These are the activations of a small neural network, seen along a few directions. Each row is one input.
Each table varies a few parts of the input and shows all the possible inputs, shuffled.
Descriptions start from the smaller parts, as in this example, which fits no table here: values(3) and (point or line(9) or (line(6) and ring(8))).
Shared parts are said once, and a part with two or three values counts as separate values.
In the rows, 128 means zero.

Other details of the inputs shift rows strongly along three fixed directions, in all tables alike. That doesn't count.

A family of inputs:
r1: [ 97  35  32  25  25 124 196  83 142  17 151 158 122  63]
r2: [226 116 130 195 201 167 102 118 124 179 124 137  82 171]
r3: [137  74  84 129 103 141 189 121 146 135 145 135 117 137]
r4: [229 120 115 198 205 159 123 124 127 174 123 133  98 195]
r5: [142  75  85 125 109 127 190 123 144 133 152 127 109 138]
r6: [ 51 192 178 155 145  97  95 180 235 215 100 134 171  48]
r7: [ 52 204 172 154 154  81 121 195 230 214 112 134 175  45]
r8: [149  71  90 128  98 131 181 123 153 124 160 129 105 137]
r9: [ 48 195 179 158 152  95 100 187 233 215 106 133 165  41]
r10: [141 176 129 190 172 105  85 183 157 192  84 129 113  94]
r11: [222 113 125 189 208 157 120 117 111 183 125 137  79 166]
r12: [ 59 207 183 148 145 101 104 185 228 218 111 132 167  26]
r13: [138  69 103 125  93 150 162 108 146 142 138 141 107 118]
r14: [234 124 125 191 191 173 105 113 129 181 122 130  95 173]
r15: [ 15 141 162  60  61 101 129 127 122  61 150 121 169  90]
r16: [ 46 191 166 150 156  85 116 181 222 222  88 141 181  62]
r17: [143  79 100 124  91 154 169 110 150 145 141 134 112 114]
r18: [137 165 165 108 158 135 105 106  56  98 131 118 139 156]
r19: [ 58 203 175 150 153  85 109 190 235 216 118 120 163  37]
r20: [142 154 171 115 157 129  84 110  74  98 134 119 126 161]
r21: [133  46  15  34  35 136 210  84 143  29 151 148 114  72]
r22: [108 199 183  84 172 115  88 101   7  49 120 109 178 207]
r23: [116 201 198  79 162 134  70  90   4  54 118 109 170 185]
r24: [150 155 131 122 138 113  76 129  47  77 103 109 117 168]
r25: [ 19 144 155  55  49 113 137 125 128  62 150 116 178  87]
r26: [136  62  94 134  95 141 171 120 152 123 148 143 108 140]
r27: [139  62  92 134  92 143 165 115 158 128 141 144 115 144]
r28: [163  72  52 146  75 136 168 145 138 122 132 125  80 107]
r29: [109 196 182  81 162 124  79  91  12  52 106 111 190 215]
r30: [126 165 148 177 197 114 116 160 172 210  98 140 141 122]
r31: [151  63  61 147  72 140 154 141 140 123 121 134  82 113]
r32: [146  82 102 120 102 138 175 118 143 141 155 126  98 109]
r33: [151 164 127 120 121 133  76 121  50  75  91 109 140 171]
r34: [114 195 203  88 154 135  45  90  22  54 114 116 169 191]
r35: [135  68  89 128 112 123 181 122 145 135 147 135 105 139]
r36: [ 34 145 117  67  23 102 131 151 112  62 116 114 161  69]
r37: [155  62  60 145  66 142 148 133 144 125 115 135  90 120]
r38: [146  68  88 132  87 147 175 115 160 128 146 137 120 142]
r39: [ 25 147 170  60  63 104 124 127 120  73 149 128 163  77]
r40: [ 19 140 165  51  60 109 135 120 110  79 137 129 170  78]
r41: [131  70  89 132 112 130 183 122 141 133 146 141 108 138]
r42: [230 124 119 200 209 161 115 123 126 172 134 122  86 181]
r43: [149 165 168 112 156 132  90 110  73  98 138 113 132 159]
r44: [141  65  95 131 102 127 171 123 153 126 155 136 101 138]
r45: [160 165 126 119 136 117  84 129  44  75 106 101 121 168]
r46: [131 167 156 181 194 109 107 163 177 199 112 140 134 119]
r47: [121 207 202  88 165 130  59  98  16  51 130 108 164 182]
r48: [228 113 126 185 210 151 116 116 111 183 124 130  76 171]
r49: [231 121 118 198 197 170 107 114 132 175 121 124  98 188]
r50: [138  68 100 132 101 136 160 120 157 126 159 127  95 125]
Each input here is: values(2) and (point or (line(4) and (point or line(5)))).
Question: The inputs of r23 and r40 match in every part but the values(2) part. If r32 is changed in the same way as r23 into r40, which row does it become?
Answer: r48
Question: The inputs of r10 and r28 match in every part but the values(2) part. If r13 is changed in the same way as r10 into r28, which row does it become?
Answer: r17
Question: Change only the values(2) part in r14. List by row number the other rows that result.
Answer: r34
Question: Change only the values(2) part in r35. List by row number the other rows that result.
Answer: r5
Question: Change only the line(4) part in r28. List by row number the other rows that result.
Answer: r33, r36, r45
